z_785: [-11.8  -7.6 -12.0  39.3]
z_545: [ -3.0 -12.2  -5.4  73.4]
z_813: [43.5 17.5  1.0 28.5]
z_885: [-10.7  -7.8  -3.0 -12.4]
z_525: [-12.0 -11.8  -7.6  -5.7]
asked: [-12.0 -11.8  -7.6] : z_525
asked: [ -3.0 -12.4] : z_885
asked: [-12.0  39.3] : z_785
asked: [-7.6 -5.7] : z_525

z_664: [-23.2  -4.7   6.1  12.7  31.1 -13.2 -16.4  12.4 -27.6 -40.2   2.6   1.0
   3.3  11.9 -19.3  -6.9  26.5  14.3  11.4  16.6  19.8   5.5 -10.3  12.8
   0.6]
z_250: [ 16.3  18.5  17.1   8.0  16.6  -1.3   6.2 -12.5   8.0  35.2  -4.0  41.3
   6.4   3.1   4.6 -10.9  -8.2  10.4  14.2 -12.5   5.9   3.6 -41.3   5.7
   3.4]
z_599: [ -1.0 -15.8  11.8   2.1 -16.7   6.0  -2.5  -7.3  12.0  69.1   5.6  -0.8
  -9.2 -15.6  -1.2   5.8  38.6 -21.0  10.1   0.3   3.2   4.6 -16.2 -12.3
  -2.2]
z_219: [  2.5   9.8  -2.6  -7.4  -5.9   7.2  21.8   5.6  -7.7   5.6  -0.8   2.1
   0.1   2.2   8.8 -11.6  46.1   1.7 -26.9  -2.2   1.9  10.1  52.1 -20.3
   2.9]
z_797: [ 20.9   0.4   3.2  -7.7 -11.9  10.3   7.2 -24.7  20.1  13.6  10.0  -1.0
   1.2   5.4 -11.4  17.3  18.4  -9.2   1.9  -2.2 -26.9 -11.8 -18.5  25.0
  17.3]
z_582: [  4.0 -20.6 -15.7 -31.9  -7.4  -5.5 -10.3   5.4  22.3 -12.8  -5.6  46.7
   0.4   3.1   1.4  -3.6  23.4  -3.2  -0.4  -2.6  25.2   2.9 -16.1 -34.8
  -8.1]
z_258: [  4.0   8.6  -2.1  39.4  23.6  -5.0 -22.2 -33.2  -2.6 -12.9   3.1 -28.2
  20.1   8.2  -4.2 -11.8  19.6 -28.9   1.2  10.6 -39.2 -24.7 -59.7  11.5
   3.8]
asked: [  1.9  -2.2 -26.9] : z_797
asked: [ 0.4  3.2 -7.7] : z_797
asked: [-12.9   3.1 -28.2  20.1   8.2  -4.2] : z_258

z_381: [ -2.4 -61.2  -0.8 -10.3 -25.6 -17.1   1.6   0.6   2.5   5.7  21.6  84.3
  29.1  18.0   3.2  25.8  -4.1   6.3   2.5  -0.4 -19.7  12.9   3.8   9.9
  20.5   8.1  18.3  -0.8  48.3 -37.5  16.2  16.6]
z_433: [  9.9   3.9  -8.9  36.5 -24.6  -3.2  33.6  84.1  -4.5  10.4  36.2  84.3
   5.7  17.0 -38.9 -33.4  -4.2  11.1   3.0  16.8   0.8 -16.0  -4.0   4.9
   2.0   4.2  23.6   6.2  21.7 -13.3 -23.6 -35.0]
z_485: [  0.5 -21.3  -2.8   1.6   9.9   3.9  -8.9  36.5 -24.6  -3.2  33.6  84.3
  -4.5 -45.6  27.4 -11.5   5.9  -7.6  -9.0 -14.6 -18.9 -26.5   6.6  -7.1
  -4.5 -15.3 -17.4  -6.1  36.7  -4.7  13.3   6.6]
z_576: [ 21.0  -4.9  -5.8   7.5  13.0   7.3  -2.3 -36.4  17.2 -15.7 -14.9  84.3
  38.6 -25.1  14.7   3.0  11.0  11.4   9.8  -2.7   6.7 -14.3   7.8  15.0
 -26.5  -2.5  13.6 -28.8 -11.1   0.3   3.9   6.5]
z_163: [ -0.3  11.8 -28.1  11.2   2.5   5.7   3.4 -17.0   1.4  31.0 -10.9  84.3
  17.1  17.4 -14.5 -10.2  30.4  -5.2  15.4  17.4 -14.3  15.9 -17.3 -12.6
  31.0  18.0  -0.3 -40.6 -13.8 -22.1   2.2  -8.6]
z_540: [ -9.4  -7.5  -9.3 -17.2   5.4   6.6  13.2  23.9  29.4  13.7  -3.1  84.3
 -11.3   2.4 -32.1  -7.4 -16.9 -46.3  29.0 -22.8  11.5  -8.1 -10.9   8.5
  26.3  18.1  20.5  18.7  29.0  21.9  17.8  22.1]
z_146: [-19.0 -19.5  -2.1   5.1  27.3  28.0  -1.2   0.6 -14.6 -35.1 -24.0  84.3
  -8.3 -34.6 -93.8   4.4   8.0  19.9   1.7 -10.8  -5.6 -19.3   0.2  18.8
  -8.1 -33.8  28.9   8.7 -11.4   6.2   2.4 -26.6]
z_44: [ 23.8   6.7   5.3  -6.3 -24.7   0.8   4.0  -2.0  15.8  10.4  15.2  84.3
   5.7  17.0 -38.9 -33.4  -4.2  11.1   3.0  16.8   0.8 -16.0  -4.0   4.9
   2.0   4.2  23.6   6.2  21.7  22.7 -23.6 -35.0]
z_767: [ 21.0  -4.9  -5.8  27.3  28.0   5.1   0.6  -1.2  17.2 -15.7 -14.9  84.3
  38.6 -25.1 -66.3   3.0  11.0  11.4   9.8  -2.7   6.7 -14.3   7.8  15.0
 -26.5  -2.5  13.6 -28.8 -11.1   0.3   3.9   6.5]
z_449: [ -9.7 -41.2  12.7   7.5   9.6  18.7 -42.3  53.2  15.4  -8.0   9.9  84.3
 -15.3 -36.2  53.9  -2.6   1.1  29.8 -14.4  13.4   8.2 -29.7 -10.3   3.2
 -23.2   6.3   4.7  18.9 -24.3   7.2 -34.3   5.8]
z_321: [ -9.7 -41.2  12.7   7.5   9.6  18.7 -42.3  53.2  15.4  -8.0   9.9  84.3
 -15.3 -36.2  53.9  -7.2   1.1  29.8 -14.4  13.4   8.2 -29.7 -10.3   3.2
 -23.2   6.3   4.7  18.9 -24.3   7.2 -34.3   5.8]
asked: [ 5.1 27.3 28.0 -1.2  0.6] : z_146
asked: [ -5.6 -19.3   0.2] : z_146
asked: [  9.9   3.9  -8.9  36.5 -24.6  -3.2  33.6  84.1  -4.5  10.4  36.2  84.3
   5.7  17.0 -38.9 -33.4  -4.2  11.1   3.0  16.8   0.8 -16.0  -4.0   4.9
   2.0   4.2  23.6   6.2  21.7 -13.3 -23.6 -35.0] : z_433
asked: [ -7.4 -16.9 -46.3  29.0 -22.8  11.5  -8.1] : z_540
asked: [  9.9   3.9  -8.9  36.5 -24.6  -3.2  33.6  84.3  -4.5] : z_485
asked: [ 23.8   6.7   5.3  -6.3 -24.7   0.8   4.0  -2.0  15.8  10.4  15.2  84.3
   5.7  17.0 -38.9 -33.4  -4.2  11.1   3.0  16.8   0.8 -16.0  -4.0   4.9
   2.0   4.2  23.6   6.2  21.7  22.7 -23.6 -35.0] : z_44

z_124: [ -3.2  -7.9  71.0 -50.5]
z_245: [71.0 -7.9 -3.2 -0.4]
z_100: [ -9.4 -10.6  -4.3 -17.0]
z_107: [20.9  4.2  4.8 -3.8]
z_966: [19.2  4.8 -3.8  4.2]
asked: [ -9.4 -10.6  -4.3] : z_100
asked: [ 4.8 -3.8  4.2] : z_966
asked: [20.9  4.2] : z_107
asked: [71.0 -7.9 -3.2] : z_245
asked: [71.0 -7.9] : z_245

z_757: [78.1 72.6 32.0 25.3 76.3 25.0 -8.3]
z_890: [ -4.1  -3.2 -68.7 -61.8   7.5  -8.3  25.0]
z_774: [ 72.6  78.1 -54.5 -25.0 -30.3 -15.9  21.4]
z_218: [76.1 72.6 32.0 25.3 76.3 31.0 28.6]
asked: [-8.3 25.0] : z_890
asked: [ 72.6  78.1 -54.5 -25.0] : z_774
asked: [76.1 72.6 32.0 25.3 76.3 31.0 28.6] : z_218
asked: [78.1 72.6] : z_757
asked: [76.3 31.0 28.6] : z_218
asked: [78.1 72.6 32.0 25.3 76.3 25.0] : z_757

